Each row below holds a small network's activations on one input, seen along a few directions.
Each table varies a few parts of the input and shows all the possible inputs, shuffled.
A made-up example of a description, with smaller parts first: ring(5) and (point or (values(2) and line(4)) or line(9)).
Shared parts are said once, and a part with two or three values counts as separate values.
In the rows, zero is written as 128.

Other details of the inputs shift rows strongly along three fixed directions, in all tables alike. That doesn't count.

Rows:
r1: [107 154  90 216 137  69  89 111 134 128 223]
r2: [106 150  93  87 125 163 123  96 150 154 138]
r3: [184  95 202  97 121 128 162 181  93 106  61]
r4: [157 158 153  78 127  99 114 121 136 158 183]
r5: [173 113 191  75 136 130 140 136  89 119  88]
r6: [134 162 143  47 146 170 120 116 115 160 133]
r7: [149 100 192  90 157 134 148 126  90 120 119]
r8: [182 125 188 155  95  10 137 154 102 111 162]
r9: [109 146  94  87 130 163 116  98 158 156 140]
r10: [ 94 112  95 143 129 171 129 139 139 112  63]
r11: [130  84 131 215 118  83 154 160 118  77 131]
r12: [ 98 135  87 174 116 135 116 143 155 124 111]
r13: [163 110 195 135 138 118 152 168  82 114 122]
r14: [107 172  80 139 124 128  85  93 160 169 172]
r15: [ 95 119  88 134 124 153 132 127 153 116  96]
r16: [133  99 126 251 114  43 125 144 138  92 159]
r17: [134 149 149  90 169 164 127 125  99 127 162]
r18: [143 148 143  68 133 141 128 122 137 147 146]
r19: [154  96 198  83 142 148 162 139  80 123 103]
r20: [ 99 101 108 123 136 197 143 143 127 102  32]
r21: [117 177  78 203  97  51  70 105 172 169 213]
r22: [102 126  88 143 111 163 129 126 142 134  86]
r23: [157 144 158  76 132 105 121 106 122 141 158]
r24: [ 99 125  88 162 114 124 126 129 155 114 111]
r25: [157 127 169  96 118  97 148 149 111 120 133]
r26: [193 115 189 155  95  11 131 148 113 117 163]
r27: [ 80 100 104 138 163 209 131 113 121 119  71]
r28: [104 154 101 112 137 154 108 123 145 145 133]
r29: [168 104 187 118 138 115 167 165  93  93 133]
r30: [100 172  82 124 128 123  98 104 167 153 185]
r31: [117 158 137  76 159 170 127 110 120 152 177]
r32: [135 146 142  66 140 136 126 124 132 141 149]
r33: [127 136 158 106 152 150 118 111  93 150 145]
r34: [100 118  91 185 103 132 135 158 141 109  83]
r35: [148 130 121  73 149 144 132  68 132 157 177]
r36: [168 125 169  83 122 108 139 128 119 137 133]
r37: [101 106  93 142 123 172 129 131 141 116  62]
r38: [ 94 175  83  90 143 166  93  77 141 163 155]
r39: [107  93 102 134 104 175 167 161 145 104  49]
r40: [124  57  88 209 109 142 160 134 138  97  60]
r41: [103 129  90 144 119 166 122 142 156 134  94]
r42: [128  93 135 205 143 107 129 143 114  89 111]
r43: [119 131 109 200  97  72 116 144 130 115 125]
r44: [133 161 122 104 120  95 109  93 134 150 181]
Each input here is: values(2) and (point or ring(6) or (values(3) and ring(5))).
The inputs of r17 and r29 match in every part but the values(2) part. If r6 is changed in the same way as r17 into r29, which row does it become? -> r39
The inputs of r12 and r30 match in every part but the values(2) part. If r42 is changed in the same way as r12 into r30, which row does it become? -> r16
Which other rows does r40 become when the values(2) part takes its other values? List them by row number. -> r35
Which other rows does r21 become when the ring(5) part takes its other values? List them by row number. -> r10, r28, r37, r41
